Each row below holds a small network's activations on one input, seen along a few directions.
Each table varies a few parts of the input and shows all the possible inputs, shuffled.
A made-up example of a description, with smaller parts first: one of 4 places along a line, together with either a single point or one of 9 places around a ring or (one of 3 separate values, together with one of 5 places around a ring).
Shared parts are said once, and a part with two or three values counts as separate values.
(in the rows, 128 means zero)

Other details of the inputs shift rows strongly along two fixed directions, in all tables alike. That doesn't count.

Rows:
row 1: [120 102 144 119 148 100 177 131 104 118 109]
row 2: [109 146 198 156 112 216  87 126  85 114 141]
row 3: [116 134 131 134 141  96 184 133 123 123 107]
row 4: [102 119 171 141 123 145 147 131  90 104 142]
row 5: [ 93 132 165 160 120 142 149 144 107 103 133]
row 6: [171 118  83  98 121 122 122 121 151 126 150]
row 7: [ 98 158 203 181 133 204  92 135 106 143 123]
row 8: [142 120  79 121 134 107 115 129 165 162 123]
row 9: [144 105  78 104 116 112 114 120 148 143 158]
row 10: [157 110 104 106 152 139  97 132 149 140 143]
row 11: [147 125  68 120 125 109 105 138 154 148 130]
row 12: [152 130 115  92 100  76  87 132 175 148 128]
row 13: [116 136 123 129 118 104 183 137 116  91 114]
row 14: [163 122  87  95 150 118 119 122 152 141 145]
row 15: [ 95 139 164 148 146 146 141 145 106 109 111]
row 16: [120 125 175 109 112  63 153 147 128 101 105]
row 17: [147 177 146 167 120 218  35 130 142 164 161]
row 18: [ 87 161 188 181 116 200  85 106 107 144 113]
row 19: [113 135 165 131 140 132 164 116  94 128 119]
row 20: [162 126  88 131 137 110 125 115 177 143 127]
row 21: [ 89 123 118 134 113  94 175 135 113 107 122]
row 22: [116 120 127 137 137  97 169 154 109 102 108]
row 23: [136 125  72 111 139 112 109 134 163 147 126]
row 24: [109 140 126 125 147 101 179 137 119 106 109]
row 25: [118 152 184 113 105  80 148 134 124 109 113]
row 26: [142 129 110 121 122 156  77 121 123 155 144]
row 27: [154 108  74  96 113 120 110 120 145 133 140]
row 28: [105 111 131 113 136  97 174 118  97 130 104]
row 29: [116 119 134 118 124 100 185 123 103 102 141]
row 30: [ 86 145 148 146 105 146 142 132  97 105 110]
row 31: [157 121 124 128 134 160  81 134 129 143 149]
row 32: [107 133 127 137 121  96 187 137 119 100 132]
row 33: [144 112  80  93 142 117 108 120 145 148 134]
row 34: [114 135 174 142 134 145 152 100  98 119 115]
row 35: [121 104 155 133 141 118 160 114 107 111 107]
row 36: [155 102  85 109 131 113 108 100 156 153 126]
row 37: [157 163 151 147 123 221  34 117 127 166 170]
row 38: [153 118 114 146 137 139  98 124 169 143 125]
row 39: [160 113  81 121 123 119 115 147 167 120 136]
Description of these inputs: one of 3 separate values, together with either a single point or (one of 2 separate values, together with one of 6 places along a line).
Changing only the choice among 3 separate values turns row 36 into row 34. The same change can be made to row 8. Which row results?
> row 3
Which other rows does row 9 become when the choice among 3 separate values takes its other values? List them by row number.
> row 4, row 29
List by row number the other rows that have the choice among 3 separate values in common with row 39.
> row 1, row 2, row 4, row 5, row 7, row 10, row 15, row 16, row 22, row 31, row 35, row 38
Which other rows does row 25 become when the choice among 3 separate values takes its other values? List them by row number.
> row 12, row 16
